Each row below holds a small network's activations on one input, seen along a few directions.
Each table varies a few parts of the input and shows all the possible inputs, shuffled.
Descriptions start from the smaller parts, as in this example, which fits no table here: one of 6 places along a line, together with either a single point or (one of 2 separate values, together with one of 5 places around a ring) or one of 11 places around a ring.
Shared parts are said once, and a part with two or three values counts as separate values.

Other details of the inputs vary at random and push rows far along three fixed directions, the same in every table; ignore that.

Rows:
r1: [  9 -22 -26  34 -37  -9 -37 -28  -2   9 -41  30   7   9]
r2: [  7 -10  16  21 -21   7 -14  11  15 -56   4 -11   8 -24]
r3: [ -5  19  17  -5 -57  16  -4  22 -24  31  -2  -6  23  -6]
r4: [ 13   5  36 -56  -1  27  23  18 -31 -51  15 -35  14 -20]
r5: [-37   4  -3 -22  16 -33  20   0  -3  15  16  10 -45  -4]
r6: [  8   2 -16  44 -33 -21 -41 -16  26   4 -22  36  -5  39]
r7: [ 24   6  16 -23 -25  41   8  23 -46 -18  17 -34  12 -33]
r8: [ -9  12  24   5 -72  -4  18  44 -23  -5   7   9 -10  -5]
r9: [-38  20 -34  -3  17 -16   4  -6 -30   4  15  16 -27 -14]
r10: [  0  19  12  27 -38 -10   6  15  -8  44 -14  29   6   4]
r11: [ -6 -22 -36  33 -42   9 -27 -20   7  10 -40  40  10   4]
r12: [ 22   6   0  17 -19  25 -24  17  14 -37   4  -5  12   4]
r13: [ -6 -11 -15 -10  41  -9   7   1  21  12  10   9  -4   8]
r14: [-35  26   2 -36  -6 -11  26 -17 -14  68  10   9 -18   0]
r15: [ 26 -29   5 -24  -1  32 -10 -19   7 -32 -21 -11  24 -12]
r16: [-24   3  -2 -31  30   5  -3 -26   5  25  -3  -6   2 -12]
r17: [-10  17   0  10  35 -37  -2 -18  -8 -17  34 -19 -28 -22]
r18: [ 24  -8  27   8  11 -15  -5 -14  23  10 -30  13  17   8]
r19: [-18   1  12 -37 -44  24  33  23 -18 -14  -5  23   5  -4]
r20: [ -1  14   2 -36  62 -26  13 -40 -19 -22  17 -17 -14 -13]
r21: [ 13  -9   7  16   0  25 -36 -11  14 -22 -13 -18  43 -21]
r22: [ 28 -26  10  -1  18  20  -8   5  39 -31  -4  -4  32   2]
r23: [ 18  24  35 -33 -50  12  20  24  -3   5   9   3 -13  27]
r24: [-43  22 -30  -1  21  -6 -12 -14 -16  47  14   2 -13 -18]
r25: [-23   8 -13  11 -57 -14   3  16 -30  12 -15  41  -8   9]
r26: [ 23 -14  40  -4   0 -21  -8 -20  26 -48  -7 -14   6   2]
r27: [ -8   9  28 -40 -39  19  16  17 -12  31  -7  -4  19   1]
r28: [ -1  19 -12  -2  60 -31 -11 -34 -25 -27  26 -21 -11 -22]
r29: [-63   1 -11  19  14   9  38  -9 -37  47  35  15 -37  20]
r30: [  3  -9  10 -41 -51  32  20  15 -24  12 -14   7   3  -3]
r31: [  4 -24 -42  56 -17 -18 -32  -6  34  -4 -38  14   4  23]
r32: [ -7   1  -6  36 -32 -20 -39 -32  15  31 -32  29  22  15]
r33: [ 13   2 -15 -22  60 -27  18 -14   9   4  14 -42 -21   8]
r34: [ 23 -15  20   5  37 -12 -14 -11  26  -2 -31   5  20   1]
r35: [ 26  -3  14  28  13  23 -16  12  14 -23 -13  -5  38 -24]
r36: [-31 -39  -4  66 -26  16  -4 -29  23   5 -25  44   6  38]
r37: [ 18  -5   4  45   6 -10 -27  -1  13   6 -31  16  23  -4]
r38: [ -8  -5   5 -20 -14 -13   6  -7  -9  -9 -20  21  -2  10]
r39: [-10   1 -29  25  21   5  -2  16   9  11  23  10   1 -13]
r40: [ -3   2 -24  25  24 -20 -12  11  -1  22  22   7  -4   0]
r41: [ 11   0 -24  11  28 -18 -22 -46 -19   9   1  -4  -9 -13]
r42: [ -1 -21  -5  40   6 -24 -39 -20  28 -45 -14   6  -2  -8]
r43: [-11  -4 -19  32 -36   0  -3  25   5  30   1  35   5  10]
r44: [-43   4 -10 -21  12 -12  26   5   6   6  18  14 -37 -12]
r45: [-55   3  -5  18  13  -3  38  -8 -43  55  37  12 -38  25]
r46: [-29  32 -35   2  -8  -1   0  18 -15  31  26  16 -41  10]
r47: [ 12   1  46 -44   1  15  21  26  -8 -52  25 -44  -1 -22]
r48: [ 11   3 -35  28  34 -31 -10 -18   8   7   7 -23 -16   8]
r49: [ 14  -2  -8  34  -1 -22 -16  -7  14  10   5  17  11  10]
r50: [  8   2 -36  13  62 -26 -11  -4  -3  -8  25 -50 -16 -10]
r51: [ 14 -33 -22  21   0 -27 -13 -12  45   1 -49  10  -3  38]
r52: [ 26 -11 -12  26  -3  16  -9  17  20 -39  -7 -30  22  -4]
r53: [ 20  -3  24 -38 -45  13  19  -6 -26  13 -10  -2   4  -1]
r54: [ 36  -8  18 -11   8   3 -25  -1  25 -39 -10 -12   7  23]
r55: [-12   8 -30   3  70  -8 -13 -28 -10 -42  22 -15  -7 -34]
r56: [ 37 -27  21  -2  19  -3 -14   4  29 -22  -8  -8  28  12]
r57: [-40  14   7  17  20  -6  41 -28 -39  47  39   3 -37  26]
r58: [ 32   4   7  20 -11   4 -37   9  10 -38   0 -14   9  12]
r59: [  1  11 -20 -26  70   8  -4 -13  19 -24  26 -19 -24  -3]
r60: [-12  -7 -13 -10 -55   4  33  36  11  32 -25  14 -12  30]
r61: [-30  17  -9 -18  24  -4  33  13  -4  54  -3  23 -18  -6]
r62: [ 25  15  28   6  17  24   0  34 -17 -16   9 -28  27 -33]
r63: [-32   5   3 -26 -41  23  14   8   7  40 -19  24  13   2]
r64: [  3   9 -17 -28  75  -3 -12 -16  14 -23  24 -22 -27   3]
r65: [ 42 -15  30  -1   2  -4  -2  -4  29 -18  -5  -7  27  16]
r66: [ 30   4  39 -68 -29  42  36  26 -45 -11  15 -40  10 -22]
r67: [  6   1  27 -15 -11  29  28  32   9   9 -14   9  23 -10]
r68: [ 20   5  20 -49 -25  43  53  58  -9 -18  20 -51   9  -8]
Each input here is: one of 4 places along a line, together with either a single point or (one of 2 separate values, together with one of 8 places around a ring).
The inputs of r1 and r11 match in every part but the place on the line of 4. If r5 is changed in the same way as r1 into r11, which row does it become? -> r44
The inputs of r12 and r6 match in every part but the place on the line of 4. If r36 is changed in the same way as r12 into r6, which row does it become? -> r57
A walk changes only the place on the ring of 8. It starts at r53 and steps to r20. List the rest of the walk in order. -> r26, r23, r33, r65, r18, r14
Which other rows does r37 become when the place on the ring of 8 takes its other values? List them by row number. -> r1, r3, r8, r25, r40, r50, r58
A walk changes only the place on the line of 4. It starts at r53 and steps to r66. List the rest of the walk in order. -> r30, r15

Rows:
r69: [-27   8 -26 -18 -27  13  23  32 -13  25   7   9 -18   0]
r70: [-13   3 -25  14  28 -13   9 -10   7  27  12   5 -18   3]
r71: [-15  10 -25  11  26 -24   0  -4  -6   9  19  10 -26   1]
r72: [ 16  -3  29 -24   9   9   0  -3  -5 -37   4 -25  14 -23]
r73: [ 10   1   8 -15   4  -4   8   4  -2 -15   8   0  -7   3]
r74: [ 13 -17  11   6 -70   5  -9   2   2   7 -44  28  21  20]
r75: [  5  24   9  -4  -7   2  13  21  -2  -2  13 -17  -4  -4]
r76: [-17  19  -2   1  -8  11  26  23 -17  34  10  11  -7  -4]
r77: [-18  -5 -15  -4  33 -14  -2 -12   3  27  -3  14 -10   1]
r78: [ 10 -19  -8   7  34  -4 -36 -37  22  -8 -15   4  14   2]
r79: [ 14  -3   3  16 -32   4 -12   5 -10  -4 -15   1  16   0]
r80: [ 20   9  21  -6  -3  29  -4  12 -12 -19  19 -28  26 -19]
r81: [  8 -16  -1  21 -21 -20 -25 -17  45  -4 -46  28   9  29]
r82: [ -9  -5 -15  17  49 -19 -24 -30   5 -19   7 -10  -5 -22]
r83: [-13   3  -1 -18 -11  -1  32  15  -4  36  10   7 -13   7]
r84: [ 18   0  24  -1   9  20  -2   9 -16 -40  23 -39   6  -9]
r85: [ -1  -9  11  -2 -14   5   2 -10   4 -16  -9   3   3  15]
What do these inputs look like to the network? -> either a single point or (one of 2 separate values, together with one of 8 places around a ring)
A walk changes only the place on the ring of 8. It starts at r70 and steps to r76. List the rest of the walk in order. -> r80, r79, r82, r84, r71, r75
Which other rows does r79 become when the choice among 2 separate values takes its other values? List them by row number. -> r74
